These are the activations of a small neural network, seen along a few directions. Each row is one input.
In each table, some parts of the input vary, and every possible input appears once, in random order.
Descriptions start from the smaller parts, as in this example, which fits no table here: line(6) and (point or ring(11) or (values(3) and ring(8))).
Shared parts are said once, and a part with two or three values counts as separate values.
In the rows, zero is written as 128.

Other details of the inputs shift rows strongly along two fixed directions, in all tables alike. That doesn't count.

A family of inputs:
r1: [113 103 101 137 146 124 110 140 136 122 154 117]
r2: [117 109  96 131 128 130 108 149 123 146 150 125]
r3: [ 98 198 155 119 107  72 173 133 104  64 119 106]
r4: [117  98 120 140 125 109  94 142 124 164 131 145]
r5: [ 93 178 183 130 100  67 176  77  81  96 110 109]
r6: [107  79 115 132 109 131 106 115 110 159 119 124]
r7: [ 97 201 159 128 112  70 172 133 106  65 122 107]
r8: [128 131  93 136 144 146 118 150 114 153 127 114]
r9: [115  94 107 120 147 123 113 139 130 121 152 116]
r10: [102  72 125 135 127 122 109 105 125 140 125 114]
r11: [125 120  96 114 140 139 124 144 116 163 127 124]
r12: [122 105 113 105 134 113  77 112 143 131 154 109]
r13: [128 105  93 125 129 135 105 157 106 131 142 119]
r14: [ 87 181 173 133 101  47 169  98 118  94  97 131]
r15: [117 110 115 121 171 123 125 131 141 135 137 114]
r16: [111 107 140 140 169 107 106 127 147 152 120 132]
r17: [123 101  95 121 128 124 113 145 119 147 148 128]
r18: [229  88 162 142 107 221 136 124 185  79 163 177]
r19: [101 211 149 111 100  86 176 137  93  82 102 109]
r20: [126 123  96 110 146 149 116 150 106 145 122 121]
r21: [122 100 107 138 152 124 107 147 124 114 151 111]
r22: [103 197 145  95  50  61 131 112 103  95 135 119]
r23: [119 136 102 135 171 145 123 140 132 141 119 111]
r24: [123  88 122 141 137  93 101 139 150 147 133 124]
r25: [ 94 196 157 111 111  71 172 127 106  62 119 112]
r26: [117 107  98 146 151 124 110 141 136 118 153 112]
r27: [121 104 102 147 150 122 109 141 133 118 154 108]
r28: [120 102  97 117 129 132 111 149 114 140 146 125]
r29: [121 125 109 109 171 146 120 139 120 134 114 114]
r30: [228 112 156 123 101 242 151 124 174 122 140 189]
r31: [120 121 112 143 176 130 119 136 139 124 137 104]
r32: [125 118 125 129 157 115 114 138 146 171  99 123]
r33: [224  68 189 153 100 216 139  67 162 111 154 179]
r34: [101 188 164 123  68  83 174  90  56 125 101 118]
r35: [119  96 105 120 151 125 107 141 124 110 148 116]
r36: [124 135 117  93 154 134  90 110 139 155 120 108]
r37: [220 102 175 130 133 225 152 110 199  93 150 179]
r38: [202 197 210 120  59 171 213 101 169  64 122 185]
r39: [122 105 132 137 163 101 111 134 156 153 116 120]
r40: [119 109 112 132 136 124 113 121 118 177 100 140]
r41: [111 119 116 131 172 129 120 134 145 134 139 112]
r42: [ 97 206 165  95  94  59 142  97 125  83 125 106]
r43: [126 112  92 144 132 131 107 151 117 136 148 117]
r44: [122 115  88 142 133 133 108 151 120 136 147 122]
r45: [201 191 222 139  31 158 189 108 161  93 112 210]
r46: [128 108  97 135 134 133 104 157 109 133 145 120]
r47: [114 119 134 132 162 121 109 131 136 170 103 135]
r48: [ 77 172 177 125  87  68 174  91 108  92  96 111]
r49: [117 124 111 109 167 144 126 138 126 145 118 115]
r50: [115 133 104 125 166 146 123 139 132 146 120 115]
r51: [109  99 116 124 121 145 117 114 107 176  99 120]
r52: [112  90 130 144 143 100  96 133 141 145 137 136]
r53: [210 207 205 100  22 171 171  87 164  78 129 183]
r54: [ 96 214 134 120  74  87 174 140  93 103 114 123]
r55: [219  93 165 147 105 217 140 115 202  94 170 183]
r56: [118 111  90 133 129 133 108 150 120 141 147 126]
r57: [106 199 155 124  65  56 165 138 108 127  94 130]
r58: [129 128  98 127 146 148 115 156 106 149 124 116]
r59: [124 103  95 117 134 134 105 150 109 128 142 125]
r60: [123 134 106 136 170 144 122 140 128 142 120 107]
r61: [114 131 110 123 166 143 123 138 135 152 122 114]
r62: [235  87 171 151  79 198 128 124 198 131 141 201]
r63: [ 94 176 147 119  78  54 171 126 110  74 141 119]
r64: [104 101 129 123 147 143 122 104 121 164  91 113]
r65: [130 125  94 118 141 150 116 157 103 148 122 116]
r66: [116 124 108 143 177 131 119 136 142 124 136 108]
r67: [115 111 125 132 161 121 117 111 132 166  92 134]
r68: [226  98 193 141 120 237 152  65 158 134 120 178]
r69: [118  89 111 140 124 109 102 122 121 161 120 144]
r70: [112  81 121 143 141 101 104 113 136 142 126 135]
r71: [100 213 153 120 106  84 175 137  96  83 104 110]
r72: [124 134  89 135 145 148 119 150 117 153 126 118]
r73: [123  85 120 137 123 129 108 101  83 163 133 121]
r74: [112 120 110 133 173 131 120 135 142 128 137 113]
r75: [119 129  97 123 140 145 119 148 121 163 129 121]
Description of these inputs: ring(5) and (point or line(5) or ring(9)).
The inputs of r33 and r68 match in every part but the ring(5) part. If r9 is changed in the same way as r33 into r68, which row does it become? -> r49
The inputs of r29 and r35 match in every part but the ring(5) part. If r47 is changed in the same way as r29 into r35, which row does it become? -> r52
Change only the line(5) part in r69. List by row number the other rows that result. -> r4, r6, r62, r73
Change only the ring(9) part in r20. List by row number the other rows that result. -> r8, r11, r30, r54, r58, r65, r72, r75

A family of inputs:
r76: [127 147 153 130  97 112 150 116 122 106 123 137]
r77: [217  88 147 137 125 223 120 118 185 123 150 176]
r78: [130 155 145 123  98 116 149 128 126 100 131 133]
r79: [131 164 142 127 104 121 156 133 123 104 127 133]
r80: [119 118 119 127 148 127 117 128 120 149 119 120]
r81: [118 125 104 127 144 134 120 142 123 140 129 117]
r82: [116 107 117 127 138 122 116 126 120 145 125 122]
r83: [215  87 159 137 133 228 127 106 184 134 134 174]
r84: [118 113 109 125 143 127 117 138 123 133 135 119]
r85: [116 109 118 124 137 122 113 127 121 148 125 121]
r86: [131 159 145 127 100 114 146 127 127 101 133 134]
r87: [130 152 152 124  92 111 146 116 125 114 120 138]
r88: [127 154 154 130 102 107 150 123 134 110 119 140]
r89: [116 107 118 133 141 120 115 125 122 142 128 121]
r90: [131 157 145 129 100 113 148 126 128  99 135 132]
r91: [117 125 111 121 154 131 119 132 127 136 129 114]
r92: [118 114 110 132 145 123 114 137 126 131 138 115]
r93: [121 124 111 125 152 130 118 139 122 137 129 116]
r94: [115 119 119 123 149 128 118 121 125 148 119 118]
r95: [117 113 118 129 138 120 110 126 123 148 127 123]
r96: [119 124 112 123 153 132 118 135 125 135 128 113]
r97: [131 159 152 128 103 118 152 119 120 113 115 136]
r98: [118 119 111 128 150 121 116 145 135 133 132 120]
r99: [133 165 144 126 107 122 153 130 122 101 124 132]
r100: [118 117 115 130 143 128 120 132 119 151 121 122]
r101: [117 112 110 129 144 126 116 138 123 129 136 118]
r102: [118 113 117 126 136 121 109 125 122 149 125 123]
r103: [128 160 148 129  97 121 154 121 123 115 116 137]
r104: [118 111 118 131 139 119 112 125 124 146 128 121]
r105: [132 158 143 122  97 114 147 127 127 102 130 133]
r106: [118 113 110 132 145 124 116 136 124 130 138 117]
r107: [117 108 118 133 140 120 114 125 124 143 128 120]
The inputs of r92 and r107 match in every part but one. If r106 is changed in the same way as r92 into r107, which row does it become? -> r89
What do these inputs look like to the network? -> values(2) and (point or line(6) or ring(9))
A walk changes only the line(6) part. It starts at r91 and steps to r96. List the rest of the walk in order. -> r93, r99, r79, r81

A family of inputs:
r108: [ 99 167 150 125 108  97 166 114 103 102 118 120]
r109: [118 169 134 125  83  99 161 137 108 101 129 127]
r110: [125 111 122 138 148 124 122 145 137 133 127 127]
r111: [128 125 113 133 145 146 127 135 120 143 116 119]
r112: [105 164 137 118  85  97 153 127 102 101 134 118]
r113: [123 114 125 123 154 130 122 113 133 136 127 120]
r114: [133 132 112 125 143 136 115 146 127 146 126 128]
r115: [127 131 121 125 150 136 112 127 139 144 121 117]
r116: [128 112 112 116 130 129 110 125 131 134 143 117]
r117: [217 132 185 146 103 208 168 112 192  98 133 193]
r118: [123 112 117 129 138 121 105 135 142 129 139 129]
r119: [220 141 178 127  95 203 143 110 182 103 142 184]
r120: [101 157 142 127  89  93 152 124 104  91 130 126]
r121: [128 120 113 121 133 126 108 137 141 139 143 123]
r122: [125 106 108 136 134 131 120 142 123 129 133 131]
r123: [127 104 119 138 145 130 128 141 123 131 127 124]
r124: [128 120 116 119 138 145 116 128 110 140 132 122]
r125: [134 125 109 125 139 142 121 141 113 143 127 126]
r126: [124 116 116 135 152 137 134 132 123 140 122 126]
r127: [132 123 117 112 140 135 108 121 122 138 133 119]
r128: [128 121 107 129 132 130 117 149 136 141 137 127]
r129: [122 122 125 127 157 127 120 125 143 141 127 125]
r130: [127 132 116 133 149 140 121 140 134 146 115 121]
r131: [125 110 128 130 149 119 114 134 142 131 132 123]
r132: [108 157 154 122 104  80 152 116 114  91 124 116]
r133: [110 178 148 117 103  98 150 109 113 102 113 113]
r134: [122 120 120 127 144 149 123 122 117 140 121 115]
r135: [117  94 135 110 116 122 117 116 128 176  93 146]
r136: [128 166 165 166  73  83 145  97 106 122 127 137]
r137: [123 113 111 137 137 125 114 147 137 131 133 134]
r138: [123 104 116 124 135 124 107 123 132 124 139 124]
r139: [121 100 126 132 143 133 124 129 120 128 132 120]
What do these inputs look like to the network? -> values(2) or (ring(5) and ring(6))

A family of inputs:
r140: [139 163 151 132 123 141 161 122 133 106 113 125]
r141: [153 143 168 127 120 151 162 106 135 109 113 150]
r142: [129 150 148 125 110 121 150 123 117 137 103 146]
r143: [130 148 137 134 101 109 138 149 135 113 142 141]
r144: [145 113 145 133  92 131 134 116 149 123 134 154]
r145: [155 141 157 137 111 140 151 132 152  86 152 144]
r146: [ 83 124  84 114 140 112 117 135  67 128 139  82]
r147: [138 160 130 118 110 113 140 146 138 114 130 136]
r148: [179  61 122 140 162 200  89 109 161 191 130 153]
r149: [124 167 137 120 132 133 147 130 135  99 124 126]
r150: [178  35 119 140 164 206  94 111 180 148 154 152]
r151: [ 77 112 117 120 151  80 103 119 100 142 118  90]
r152: [144 164 145 131 102 140 158 133 135 125 106 143]
r153: [ 80 114 112 120 133  76  97 130 100 163 111 103]
r154: [119  85 104 143 164 122  98 134 132 130 145 115]
r155: [129 170 132 122 113 128 139 141 135 119 118 139]
r156: [ 83 117  93 138 137  69  99 149 105 142 130 109]
r157: [135 146 121 120  82 139 142 131  93 116 138 129]
r158: [126 147 157 129 121 121 147  95 122 122 120 125]
r159: [113  99  82 117 193 128  94 150 133 147 140  96]
What do these inputs look like to the network? -> values(2) and (point or ring(9))
The inputs of r147 and r159 match in every part but the values(2) part. If r143 is changed in the same way as r147 into r159, which row does it become? -> r145
Change only the values(2) part in r144. List by row number the other rows that result. -> r150
Change only the values(2) part in r155. List by row number the other rows that result. -> r149
